Each row below is a small network's average activation on inputs in which a field has the value named, seen along a few directions.
Values that are neighbours, or in one group, have similar rows; names and order tell nothing.
In the rows, zero is written as 500.
Strong random noise was added to every row along 7 fixed directions; ignore it. To show where, here is one row again and again, with new noise each time:
[263 452 443 538 599 500 848 475 761 558 527 418 544 539 632 577 510 273
 382 574 246 339 415]
[527 532 584 649 339 599 590 560 580 596 468 437 419 494 460 623 517 580
 418 459 547 443 402]
[369 482 460 434 489 408 623 436 613 488 556 582 497 439 462 529 561 500
 387 475 410 298 494]
[761 503 696 570 461 527 460 405 403 534 491 473 188 442  13 444 481 935
 545 517 318 496 416]
[457 673 674 375 630 476 475 629 533 476 376 439 495 427 509 442 328 433
 532 549 256 509 490]
[395 591 371 351 587 477 431 536 492 360 506 535 631 486 571 411 336 393
 480 516 559 435 685]
[316 708 535 390 729 697 486 558 543 368 406 520 625 403 639 421 222 433
 421 627 343 417 628]
[533 597 574 549 449 647 494 504 488 478 430 463 440 399 386 517 371 660
 428 516 464 412 504]
[546 586 527 656 708 864 437 532 486 473 591 587 438 709 459 414 382 704
 510 649 627 658 620]


Reput, 18 values:
m12: [449 429 408 558 162 236 632 551 568 540 436 367 581 429 611 684 574 259
 374 369 566 356 376]
m15: [355 492 516 519 725 597 529 496 471 469 495 561 526 522 801 448 525 310
 539 590 422 587 483]
m7: [577 481 637 497 516 577 576 458 576 631 508 387 377 516 354 540 540 652
 539 551 345 511 394]
m8: [438 506 311 389 473 307 368 408 331 316 418 558 597 288 513 417 307 387
 471 477 481 364 620]
m4: [471 455 531 657 677 652 603 516 575 560 641 567 600 808 612 535 686 541
 493 584 617 714 485]
m9: [485 461 537 371 204 183 493 549 439 573 346 422 469 215 604 629 588 279
 540 253 496 382 320]
m5: [585 636 700 339 607 430 286 658 408 530 322 493 397 341 546 423 349 393
 638 458 291 637 444]
m17: [612 457 288 578 416 583 372 505 377 407 476 346 531 575 423 434 281 432
 549 500 726 549 650]
m1: [689 563 606 480 390 413 231 554 292 443 452 616 544 506 382 457 602 693
 562 402 700 632 579]
m14: [300 654 655 268 603 505 383 538 572 425 454 632 586 305 535 481 427 534
 394 544 348 374 550]
m3: [556 566 779 503 649 597 488 575 459 556 395 502 504 500 606 507 522 539
 620 601 344 676 338]
m13: [570 459 472 426 419 363 412 620 481 571 529 434 448 600 517 496 533 359
 673 419 607 636 494]
m10: [644 455 596 568 434 554 654 445 527 563 435 280 505 440 407 573 581 616
 476 538 350 511 362]
m16: [446 434 575 456 659 417 625 351 567 486 588 511 475 566 311 440 598 631
 446 621 185 443 449]
m11: [521 393 192 479 345 535 621 434 526 473 465 192 679 449 536 550 399 379
 500 448 640 394 617]
m18: [514 432 479 599 317 285 579 562 550 610 488 516 405 439 575 573 574 296
 513 389 506 485 378]
m2: [513 393 202 577 354 715 625 331 488 467 456 294 609 401 554 563 428 452
 428 471 668 362 564]
m6: [507 344 407 483 310 102 442 444 458 528 567 637 514 536 567 521 756 353
 579 354 573 505 445]
A value of Reput combines one of 6 hidden first parts with one of 3 second parts; all combinations occur once.
m17 and m14 share the first part; m17 and m3 share the second. Which value has the first part of m3 and the second part of m14?
> m10
m2 and m11 share the first part; m2 and m1 share the second. Which value has the first part of m1 and the second part of m11?
> m4
m12 and m16 share the first part; m12 and m13 share the second. Which value has the first part of m13 and the second part of m16?
> m7

Sito, 12 values:
v6: [516 345 210 505 330 324 376 448 431 453 700 649 463 634 428 466 600 461
 488 391 888 457 621]
v7: [606 365 620 469 642 332 518 438 516 663 743 776 314 772 406 462 951 642
 672 463 531 701 383]
v9: [655 663 689 755 374 925 306 718 437 572 393 439 422 517 699 594 359 607
 513 490 816 706 478]
v4: [536 682 512 346 285 576 157 545 329 382 421 633 503 229 366 509 344 726
 384 379 752 354 649]
v10: [396 430 169 438 887 560 599 424 578 342 659 416 718 811 551 313 334 334
 553 720 480 600 794]
v8: [478 420 335 560 443 373 652 391 451 412 423 349 531 387 553 471 384 288
 509 535 328 392 466]
v3: [529 578 719 652 613 802 661 561 571 545 396 302 551 571 505 534 397 590
 505 670 275 611 390]
v2: [226 545 516 459 530 607 749 503 692 544 422 456 728 342 811 645 536 325
 344 525 392 327 424]
v12: [517 335 384 527 541 303 511 327 469 514 644 662 359 578 295 435 604 567
 521 494 429 440 495]
v1: [443 564 441 279 314 346 354 544 466 438 437 561 615 269 523 539 480 491
 464 340 657 345 593]
v5: [353 383 533 717 764 738 735 375 633 564 604 620 480 655 707 502 699 487
 449 633 368 561 400]
v11: [679 496 334 762 246 800 447 477 423 478 518 368 443 580 288 592 361 746
 364 471 880 482 621]
The values of Sito form a 3 by 4 grid.
Name the neighbours of v4, in listed order.
> v6, v1, v11
Name the neighbours of v5, in listed order.
> v7, v8
Name the neighbours of v3, in listed order.
> v10, v2
A value of Sito combines one of 3 hidden first parts with one of 4 second parts; all combinations occur once.
v4 and v6 share the first part; v4 and v2 share the second. Which value has the first part of v2 and the second part of v6?
> v7
v5 and v3 share the first part; v5 and v12 share the second. Which value has the first part of v12 and the second part of v3?
> v11

Muzav, 18 values:
t2: [590 702 859 425 486 459 151 745 426 608 459 773 349 458 479 512 564 665
 554 403 585 674 434]
t15: [594 517 512 628 251 571 600 316 363 415 274 317 494 141 368 572 315 637
 395 502 308 242 395]
t14: [515 421 389 701 611 917 648 363 531 483 491 384 495 513 461 501 382 666
 465 645 494 505 536]
t4: [587 559 468 464 404 628 395 390 357 341 384 464 579 217 387 452 373 768
 420 516 556 318 611]
t11: [591 565 610 559 264 348 507 664 522 591 355 273 436 494 375 602 483 430
 480 423 492 516 362]
t17: [618 495 616 518 715 679 578 571 563 587 446 257 430 688 379 443 372 507
 647 645 308 742 425]
t10: [629 450 383 258 493 166 310 343 220 315 410 443 391 241 208 297 311 498
 618 466 346 368 596]
t6: [644 634 675 304 382 268 338 792 489 592 341 252 446 498 465 525 360 353
 717 374 462 683 450]
t9: [290 494 504 414 535 229 659 669 739 578 542 439 680 732 749 542 656 131
 491 496 422 525 446]
t8: [457 603 658 451 423 564 417 569 475 540 444 655 491 351 712 570 655 513
 478 390 624 472 459]
t13: [396 503 454 626 590 663 547 445 514 444 559 580 542 532 516 467 438 528
 380 597 496 454 574]
t18: [447 502 238 455 514 483 502 511 536 433 560 427 568 597 502 471 348 351
 467 515 639 485 653]
t1: [580 513 417 601 433 508 366 544 398 496 564 539 619 710 542 483 519 528
 552 470 818 661 607]
t3: [481 526 500 508 383 513 463 687 547 596 426 383 567 495 688 600 444 273
 563 410 631 582 483]
t5: [546 448 460 443 492 355 471 420 450 470 614 689 521 515 548 477 706 546
 532 433 615 537 509]
t7: [541 536 665 567 316 414 377 541 387 495 483 645 387 344 473 544 581 617
 462 404 546 436 407]
t12: [535 666 826 323 516 444 327 609 521 540 483 676 495 431 433 522 636 727
 473 432 437 537 453]
t16: [595 400 669 532 671 432 436 545 528 668 704 770 241 800 517 457 830 560
 692 472 533 788 379]
A value of Muzav combines one of 6 hidden first parts with one of 3 second parts; all combinations occur once.
t14 and t8 share the first part; t14 and t4 share the second. Which value has the first part of t4 and the second part of t8?
> t5
t9 and t1 share the first part; t9 and t6 share the second. Which value has the first part of t6 and the second part of t1?
> t3
t11 and t7 share the first part; t11 and t18 share the second. Which value has the first part of t18 and the second part of t7?
> t10

Sule, 10 values:
b3: [773 397 323 824  36 566 452 387 331 539 459 363 396 395 375 649 479 687
 432 363 889 407 476]
b8: [446 477 177 594 254 522 502 615 441 411 429 262 783 524 855 565 272  87
 497 442 891 500 617]
b9: [420 292 346 595 519 513 664 346 656 549 748 622 457 671 343 540 728 668
 396 524 577 419 524]
b10: [702 423 472 575 398 479 441 441 358 490 524 407 452 527 303 458 432 655
 601 513 592 564 501]
b2: [728 503 566 661 194 543 436 506 437 553 442 391 425 479 316 617 576 760
 453 392 687 485 454]
b1: [514 370 404 524 485 453 494 412 485 568 704 774 372 614 436 504 798 604
 527 408 723 557 500]
b5: [370 622 669 420 356 567 495 541 547 507 403 599 599 280 573 623 568 595
 336 426 500 309 422]
b6: [357 544 427 470 670 555 521 505 543 433 474 540 539 506 734 449 404 269
 485 553 401 478 562]
b7: [535 469 439 705 507 829 581 455 538 534 511 436 518 597 597 560 504 586
 485 555 638 549 523]
b4: [404 561 494 439 597 587 554 549 562 476 459 387 515 485 418 482 327 436
 419 574 360 473 532]
A value of Sule combines one of 5 hidden first parts with one of 2 second parts; all combinations occur once.
b1 and b8 share the first part; b1 and b6 share the second. Which value has the first part of b6 and the second part of b8?
> b3
b10 and b7 share the first part; b10 and b4 share the second. Which value has the first part of b4 and the second part of b7?
> b9
